A small network was shown many inputs. Here are its activations along a few directions, one row for each input.
Each table varies a few parts of the input and shows all the possible inputs, shuffled.
Descriptions start from the smaller parts, as in this example, which fits no table here: ring(5) and (point or ring(11) or (values(3) and line(6))).
Shared parts are said once, and a part with two or three values counts as separate values.

Other details of the inputs vary at random and push rows far along two fixed directions, the same in every table; ignore that.

Rows:
R1: 6; -8; 10; 12; 9; -3; -21; -8; -13; -3; -5; -8
R2: 14; 1; -9; -31; -4; 14; -32; 23; 6; -11; 14; -26
R3: 17; -7; -6; -30; 6; 12; -26; 16; -12; -13; 3; -28
R4: -19; -11; 8; 50; 4; -21; 12; -35; -3; 9; -22; 18
R5: -4; 15; -2; -19; -9; 13; 40; 23; 12; 13; 13; 28
R6: 2; -8; -5; 0; 5; -9; -12; -13; -13; -11; -7; -17
R7: -3; 14; 0; -23; -2; 14; 29; 24; 11; 11; 11; 17
R8: -14; -4; 8; 47; 6; -19; 18; -38; 1; 6; -16; 20
R9: 15; -10; 4; 10; 10; -5; -33; -13; -13; -10; -7; -18
R10: -6; 10; 0; -10; -3; 5; 20; 11; 13; 8; 9; 6
R11: -19; -5; 14; 40; 4; -12; 19; -27; -6; 11; -14; 20
R12: 17; -7; -8; -29; 0; 9; -29; 14; -11; -14; 4; -25
R13: -5; -4; 4; 34; 2; -14; 4; -23; 1; 4; -12; 13
R14: 15; 2; -10; -27; -5; 10; -33; 16; 3; -14; 11; -26
R15: -5; 18; -3; -20; -12; 13; 31; 27; 22; 15; 18; 20
R16: 20; 7; 2; -25; -2; 28; -36; 32; -2; 2; 12; -14
R17: 4; -23; 2; -3; 6; -9; -20; -6; -16; -15; -13; -25
R18: 1; 18; 2; -3; -1; 18; 7; 12; 14; 16; 9; 19
R19: -12; 7; -4; 10; -4; -10; 22; -13; 4; 1; -2; 13
R20: -2; -35; -2; 29; 14; -33; -47; -48; -26; -31; -27; -49
R21: 4; 10; 6; -2; -4; 12; 5; 17; 4; 11; 9; 18
R22: -14; 2; -1; 11; 0; -10; 34; -12; -2; 5; -4; 18
R23: -1; -4; 6; 28; 2; -14; 5; -19; -3; 4; -9; 14
R24: 17; -3; -9; -29; -2; 8; -30; 14; -7; -13; 6; -24
R25: -2; 18; -7; -14; -13; 7; 20; 14; 14; 5; 12; 16
R26: -5; 14; -1; -22; -9; 13; 30; 28; 17; 13; 14; 20
R27: -2; -13; 3; -2; 6; -7; -6; -5; -7; -7; -8; -16
R28: -19; 6; -1; 15; -3; -9; 30; -11; 13; 7; 2; 16
Each input here is: values(2) and (ring(5) or ring(9)).
Changing only the values(2) part turns R25 into R19. The same change can be made to R13. Which row results?
Answer: R8

Rows:
R29: -3; 19; -7; -11; -4; 6; 27; 7; 12; 7; 11; 17
R30: 26; -9; 8; 8; 10; 3; -58; -1; -3; -8; 0; -27
R31: -9; 14; -1; -13; -7; 11; 24; 19; 19; 11; 13; 14
R32: 7; 23; 6; 14; 2; 24; 1; 10; 22; 26; 8; 31
R33: 12; -22; -8; 1; 6; -15; -52; -20; -17; -27; -12; -46
R34: -29; -7; 2; 37; -1; -26; 34; -34; 5; 3; -13; 15
R35: -9; 14; -5; -4; -12; 4; 20; 11; 19; 9; 12; 18
R36: -6; 8; -5; 8; -6; -7; 22; -8; 6; 3; 1; 17
R37: 12; 4; 1; -26; -3; 19; -9; 28; 1; 4; 10; -5
R38: -21; -18; 11; 37; 10; -26; 27; -35; -15; 3; -23; 12
R39: -2; 13; 1; -7; -2; 8; 28; 10; 4; 10; 7; 24
R40: -26; -11; 10; 30; 5; -21; 32; -27; -3; 6; -17; 11
R41: 9; -29; -5; 4; 8; -15; -60; -21; -18; -28; -14; -54
R42: 18; 4; -2; -21; -3; 15; -15; 20; -5; -3; 8; -1
R43: -18; -24; 12; 48; 5; -31; 16; -39; -19; 0; -28; 12
R44: 6; -1; -3; -18; -3; 9; -19; 17; 5; -5; 7; -17
R45: -21; -15; 4; 42; 9; -33; 26; -46; -13; -4; -23; 10
R46: -18; -20; 4; 50; 6; -37; 18; -50; -16; -6; -27; 10
R47: 18; 21; 7; 1; 3; 29; -40; 14; -1; 9; 14; 1
R48: -8; 4; 5; 3; 0; 2; 30; 4; 1; 13; 1; 23
R49: -6; 6; -2; 8; -1; -6; 24; -7; 1; 3; -1; 17
R50: 1; 9; -4; 1; -7; 1; 16; 3; 3; 4; 4; 20
R51: 16; 8; -10; -20; -6; 9; -18; 14; 2; -6; 10; -8
R52: 6; 8; 2; -18; -7; 16; 6; 27; 6; 10; 10; 10
R53: 14; 14; -10; -28; -3; 14; -8; 19; 6; -4; 15; -6
R54: -8; 12; 3; -11; -6; 11; 27; 19; 13; 13; 9; 18
R55: -6; 8; 4; -4; -8; 7; 18; 16; 10; 12; 6; 17
R56: -7; 7; 3; 1; 3; 0; 28; -1; 0; 8; 0; 19
R57: 9; 15; -11; -28; -6; 14; -6; 20; 12; -3; 17; -7
R58: 14; 2; 0; -23; 0; 17; -12; 24; -4; 1; 8; -5
R59: 10; -33; 4; 4; 11; -12; -56; -15; -25; -23; -19; -51
R60: 7; -30; -4; 2; 13; -16; -55; -24; -20; -29; -16; -58
R61: 8; 8; 1; -30; 2; 20; 0; 28; 3; 6; 11; -3
R62: 8; 16; -11; -30; -4; 14; -2; 19; 12; -1; 17; -7
R63: 13; -33; 5; 0; 14; -10; -52; -14; -29; -22; -19; -49
R64: -10; 11; -6; 9; -11; -7; 23; -5; 13; 5; 4; 20
R65: 16; 8; -3; -26; -2; 18; -10; 23; -2; -1; 11; 0
R66: -28; -10; 7; 40; -4; -26; 30; -28; 4; 6; -15; 19
R67: 4; 7; -4; -29; -1; 17; -6; 24; 10; 0; 14; -12
Describe the family of inputs behind these rows.
Answer: values(3) or (line(4) and ring(9))
Which other rows does R66 become when the line(4) part takes its other values? List them by row number.
Answer: R31, R44, R67

Rows:
R68: -20; 1; -10; -3; -10; -9; 39; -6; 8; 2; -4; 11
R69: -6; 8; -1; 16; -6; -6; 23; -4; 11; 8; 3; 28
R70: -2; 12; 3; 12; -1; 2; 28; -3; -1; 11; 1; 32
R71: 2; -9; -14; -28; -1; 0; -11; 6; -8; -12; -4; -26
R72: -4; -17; 4; 28; 2; -20; -11; -22; -5; -6; -13; -3
R73: -2; -26; -6; -9; 8; -20; -10; -14; -8; -27; -12; -35
R74: -15; 0; -11; -12; -8; -3; 35; 4; 4; 3; 0; 14
R75: -20; -13; 0; 9; -2; -28; 18; -23; -13; -10; -11; -11
R76: -9; 9; 10; 8; -2; 5; 18; 8; 9; 16; 0; 20
R77: 13; 20; -4; -18; -1; 18; -6; 17; 6; 5; 13; 5
R78: 23; -3; -4; -14; 1; 7; -40; 8; -6; -9; 2; -23
R79: -7; 6; -3; 20; 1; -9; 13; -16; 7; 1; 0; 18
R80: 10; 10; 6; -18; 1; 26; -6; 27; 2; 9; 12; 5
R81: 19; 1; -6; -11; 0; 5; -32; 8; -1; -8; 4; -18
R82: -9; 10; 9; 14; 2; 6; 25; 0; 2; 14; 1; 27
R83: -12; -6; -13; -7; -8; -10; 14; -8; 2; -9; -7; -10
R84: -3; -19; 11; 27; 4; -14; -10; -20; -12; -2; -17; -3
R85: 12; 2; 0; -11; 5; 14; -32; 8; 0; -2; 6; -20
R86: 10; 10; -2; -20; -7; 18; -9; 30; 16; 6; 17; 5
R87: 5; 14; 2; -15; -2; 22; -6; 23; 12; 11; 14; 2
R88: 1; 14; -12; -41; -15; 9; 9; 27; 10; -8; 20; -13
R89: 14; -9; 0; 6; 7; -7; -35; -14; -16; -12; -11; -22
R90: 6; 7; -9; -45; -6; 14; 6; 35; -5; -4; 21; -7
R91: -3; 12; 5; 7; 2; 9; 21; 1; 1; 11; 4; 25
R92: -5; -5; 8; 21; -2; -9; 12; -11; -2; 7; -9; 17
R93: 5; 2; 3; 3; 5; 6; -10; -3; -3; 1; 1; 1
R94: 8; -10; -2; 10; 10; -6; -39; -19; -10; -13; -8; -30
R95: -11; -4; 14; 24; 1; -3; 21; -7; -3; 12; -9; 22
R96: -1; -16; 12; 24; 5; -9; -5; -14; -16; 0; -16; 2
R97: 26; -4; 0; -17; 4; 12; -36; 13; -16; -10; 1; -16
R98: -12; -17; 7; 31; 4; -17; -8; -21; -2; -2; -13; -3
R99: 0; -8; -3; 23; 4; -17; -9; -23; -5; -9; -8; 0
R100: -5; -13; 10; 25; 4; -14; -8; -18; -9; 1; -17; -3
R101: -6; 4; -2; 26; -1; -14; 15; -22; 3; 4; -6; 15
R102: -17; -1; -3; -7; -1; -13; 46; -4; 10; 2; -2; 7
R103: 9; 19; -1; -16; 1; 19; -6; 17; 7; 7; 12; 4
R104: -9; 11; 9; 8; 0; 8; 17; 5; 9; 16; 2; 19
R105: 1; 12; 0; 6; -3; 3; 20; -1; 5; 9; 4; 27
R106: 5; 12; -1; -18; -3; 22; -9; 27; 17; 7; 18; 3
R107: 17; -3; -2; -10; -1; 6; -33; 10; 0; -5; 3; -20
R108: 4; -19; 4; 13; 7; -7; -40; -12; -9; -10; -12; -31
R109: 8; 0; -7; -45; 5; 12; 13; 31; -1; -2; 12; -9
R110: -14; 3; -5; -13; -3; -9; 41; 1; 14; -1; 2; 3
R111: 3; -16; 1; 12; 10; -6; -40; -16; -8; -14; -7; -26
R112: 1; 8; -19; -39; -14; 14; 8; 26; 13; -9; 13; -5
R113: 12; 13; 2; -16; -6; 16; -4; 24; 7; 9; 9; 7
R114: -17; -1; -8; -7; -4; -4; 40; 3; -3; 6; -2; 19
R115: -20; -14; 0; 5; 5; -22; 43; -15; -1; -1; -10; 8
R116: -2; 4; 6; 6; 5; 5; -6; -2; 1; 5; -2; 0
R117: -11; 0; 9; 22; 4; -2; 15; -13; 1; 9; -4; 18
R118: 0; 15; -2; 7; -5; 1; 20; -2; 9; 11; 5; 22
R119: 6; 18; -3; -16; -2; 21; -8; 21; 15; 8; 16; 0
R120: 8; 1; 0; -8; 2; 12; -30; 10; 3; -1; 6; -20
R121: 6; -20; 7; 11; 8; -6; -42; -11; -12; -9; -13; -31
R122: 11; 13; -2; -18; -7; 19; -9; 28; 14; 9; 15; 1
R123: -26; -6; -3; 12; -11; -25; 37; -17; 2; -11; -3; 9
R124: -6; -17; -5; -8; -3; -20; -11; -14; -14; -21; -7; -33
R125: 8; 11; 4; -17; -1; 24; -6; 26; 8; 10; 13; 6
R126: 6; 7; -4; 2; 2; 2; -8; -6; 0; 0; 2; -1
R127: -7; -18; 12; 27; 6; -11; -7; -18; -10; 1; -16; -2
R128: -5; 7; 4; 20; 3; -3; 22; -14; -6; 7; -4; 26
R129: -12; 6; 4; 26; 3; -8; 17; -21; 4; 9; -5; 16
R130: 16; -19; 6; 3; 7; -1; -37; -4; -22; -11; -12; -21
R131: -2; -16; 6; 26; 3; -18; -12; -23; -8; -3; -16; -6
R132: -5; 12; 2; 13; -1; 1; 24; -7; 5; 10; 3; 29
R133: 11; -21; 5; 9; 6; -7; -44; -11; -14; -11; -13; -32
R134: -3; 18; -5; 8; -4; 3; 18; -3; 12; 10; 8; 19
R135: 8; 17; -6; -16; -1; 18; -8; 18; 15; 3; 19; 6
R136: 0; 14; 3; 5; -5; 2; 19; 4; 6; 12; 2; 24
R137: 5; 8; -9; -46; -10; 13; 4; 33; 1; -7; 21; -10
R138: 3; -14; 5; 22; 4; -14; -10; -22; -13; -5; -14; 0
R139: 6; -12; -6; -32; 9; -3; -7; 8; -6; -13; -2; -33
Describe the family of inputs behind these rows.
Answer: line(6) and (values(3) or ring(9))
Changing only the line(6) part turns R114 into R71. The same change can be made to R82. Which row results?
Answer: R116
Changing only the line(6) part turns R72 into R130. The same change can be made to R99. Which row results?
Answer: R70
A walk changes only the ring(9) part. It starts at R93 and steps to R132. List the rest of the walk in order.
Answer: R105, R138, R92, R84, R127, R125, R117
List by row number the other rows that have the line(6) part in common with R78.
Answer: R68, R85, R87, R102, R118, R121, R124, R126, R129, R131, R133
Which other rows does R115 become when the values(3) part takes its other values? List them by row number.
Answer: R74, R137
A walk changes only the ring(9) part. It starts at R136 and steps to R113. List the rest of the walk in order.
Answer: R100, R76, R104, R116, R103, R77, R89
Which other rows does R110 become when the values(3) part takes its other values? List them by row number.
Answer: R83, R88
